A small network was shown many inputs. Here are its activations along a few directions, one row for each input.
Each table varies a few parts of the input and shows all the possible inputs, shuffled.
A made-up example of a description, with smaller parts first: one of 5 places around a ring, together with either a single point or one of 9 places along a line or (one of 3 separate values, together with one of 6 places along a line).
Shared parts are said once, and a part with two or three values counts as separate values.

Table:
r1: [-28 -18 -52  -2 -53 -22  35  -8 -76 -62 -54  -9]
r2: [ 28 -26  41  34  39  10 -50  24 -16  27  19  33]
r3: [-12  13 -68 -18 -19  -1  81  37 -66   8 -61  -1]
r4: [  9   3  58   7  47   5   6 -30  21  32  19 -13]
r5: [-33  26  -5  -2  -7  -6 -34 -18  42  25  67  28]
r6: [ 54 -29  43  30   8   8 -51  18 -12  12  26  26]
r7: [ -1 -10  12  -8  12   1 -28 -37  33  41  27   7]
r8: [ 20 -25  60  47  67  17 -15  23  -7  12  32  20]
r9: [-62 -13  -9 -10 -13  12  83  72 -33 -23 -57 -65]
r10: [ 27  -1   1  -4   7  -5 -37 -34  59  10  13  -3]
r11: [-32 -13 -37 -18 -77  39  31  39 -44 -39 -75 -42]
r12: [ 15 -12  66  10  55   9   1  -6  12  17  17  20]
r13: [ 54  -3  35   3  24  -6 -42  -4  26   2 -10  20]
r14: [-11  -9  33   2  38   7   5 -35  43  26  41  -5]
r15: [ 19   3  38  -5  20  -2 -30 -30  10  48   5  -1]
r16: [ 17  11 -68 -17 -50  15  77  19 -65 -18 -55  -6]
r17: [-19  13 -42  -2   8  -7 123  48 -53  -2 -42 -24]
r18: [-23  16  19  -9  39   4  -3 -20  37  10  74  -1]
r19: [ -9  21  -5  -3 -36  -3 -35 -25  48   7  76  26]
r20: [-29   2 -65  10 -29 -29  22   1 -54 -78 -78 -10]
r21: [ 50 -16  48  -6  -2   0 -34 -11   8  16  12  26]
r22: [ 24 -12  47  -1  29   4 -32  -5   3  31   5  33]
r23: [-34   8 -50  -5 -51  35  19  48 -23 -56 -98 -42]
r24: [-61 -13 -34 -22 -45  22  37  61 -45 -15 -79 -38]
r25: [ 58 -15  32  39  36   2 -58  24   6  -3   5  20]
r26: [-61 -18 -23  12   1 -49  86  23 -61 -50 -37 -33]
r27: [ 49  11  27   0  16 -10 -40 -28  35  16 -10 -13]
r28: [ 18  31 -84  -1 -24   8  67  25 -41 -34 -79  -6]
r29: [ -7  36 -18   5 -12  -9 -42 -19  69  -6  54  21]
r30: [-15  14  -2 -20  13  -1 -38 -22  27  24  61  12]
r31: [-40  27  16  10  19  -1   1 -16  52  10  81  13]
r32: [ 45  -3  39  -9 -10  -4 -32 -33  16  31  12  -6]
r33: [-58 -17 -51  -3 -23 -40  40  12 -75 -38 -59  -5]
r34: [ 12  24 -14 -13   8  -5 -46 -23  54  -8  47   5]
r35: [  9  10  -1 -22 -17   1 -39 -29  33   6  70  10]
r36: [ 25 -16  14 -11 -18   0 -30 -40  38  24  35   3]
The inputs of r18 and r35 match in every part but one. If r14 is changed in the same way as r18 into r35, which row does it become?
Answer: r36
What is each input in this table made of?
Answer: one of 4 places along a line, together with either one of 3 separate values or one of 6 places along a line
Change only the place on the line of 6 in r5. List by row number the other rows that result.
Answer: r2, r7, r15, r22, r30
Change only the choice among 3 separate values in r23. List by row number the other rows that result.
Answer: r20, r28
Change only the choice among 3 separate values in r26. List by row number the other rows that result.
Answer: r9, r17

Table:
r37: [ -8   6  49  26  78 -35  -6 -22  49  17  85  26]
r38: [-48  18 -84  -2 -56 -38 -19 -37 -14 -60   4  37]
r39: [ 16 -43  23  42  18  39  38  87 -76 -31 -94 -12]
r40: [ 14  -3   8 -31   1   5  95   6 -17  46 -54 -43]
r41: [-32  15 -57  -6 -60 -39  -3 -12 -19 -54  17  21]
r42: [-59  45 -68 -42 -50  16  31   7  23 -10 -13 -42]
r43: [ 79   2  38   3 -13  15 -94 -22  41  28  11  11]
r44: [ 11 -35 -21  33  26 -43   2   5 -81 -31 -50  13]
r45: [-39   3  57  23  61 -16 -22 -20  47   8  81   4]
r46: [-72 -27  60  -4  20  12 -11  -8  23  28  69 -15]
r47: [ 43  19  24  11  60   4  10 -16  12  66  88  55]
r48: [-41  51 -82 -51 -56  24  69 -33  38 -10  -2 -47]
r49: [-40   6 -57  -4 -50  -4   3  36   2 -29   6 -15]
r50: [ -8  -5  21 -12  13  31  57  60 -39  24 -89 -31]
r51: [ 77 -11  40   6  -9  25 -89 -36  55  29  -6  17]
r52: [ 32 -35  14  31  18 -22  30  27 -96 -43 -65   5]
r53: [ 75  -8  35 -22   0  25 -92 -23  51  22  11  14]
What is each input in this table made of?
Answer: either one of 3 separate values or one of 4 places along a line or (one of 2 separate values, together with one of 5 places along a line)
Change only the choice among 2 separate values in r52. List by row number the other rows that result.
Answer: r41

Table:
r54: [  2   8 -34 -11 -26  -7  17 -12 -12 -13 -14   1]
r55: [  2 -14  23  15  31   8  35  26 -24   1 -23 -12]
r56: [ -8  -5  14  -2  19  -2  38  11 -13   9 -22 -17]
r57: [  7  -6  -3  -9 -17  10 -13   1  -3  -5 -38 -14]
r58: [-57   7 -25  -3   4  -6  46  17 -15  -9  10 -10]
r59: [-12   2 -21 -16 -37   7   0  -3   2 -15 -18 -20]
r60: [ 25   1 -18  -3  -9  -7   4  -7 -18  -3 -33   2]
r61: [ 34 -14  -1  17   5  -3   1  24 -40 -10 -30  14]
r62: [-22  21 -53  -6 -27 -11  18  -3 -10 -27  -3   6]
r63: [-32   0  -3  -6   4  -3  48   8 -17   6  -1 -14]
r64: [ 28 -10  77  23  55 -22 -98 -57  66  30 107  44]
r65: [ 16 -22  17  15  -1  15 -16  34 -29  -8 -38   4]
r66: [ 54  19  68  -5  41  21 -83 -46 105  73 109  31]
r67: [-37  13 -41 -10 -40   0   4   8   9 -29  -6 -15]
What is each input in this table made of?
Answer: either one of 2 separate values or (one of 3 separate values, together with one of 4 places along a line)
Change only the place on the line of 4 in r55. List by row number the other rows that result.
Answer: r56, r58, r63
List by row number the other inputs of the same sort as r66.
Answer: r64
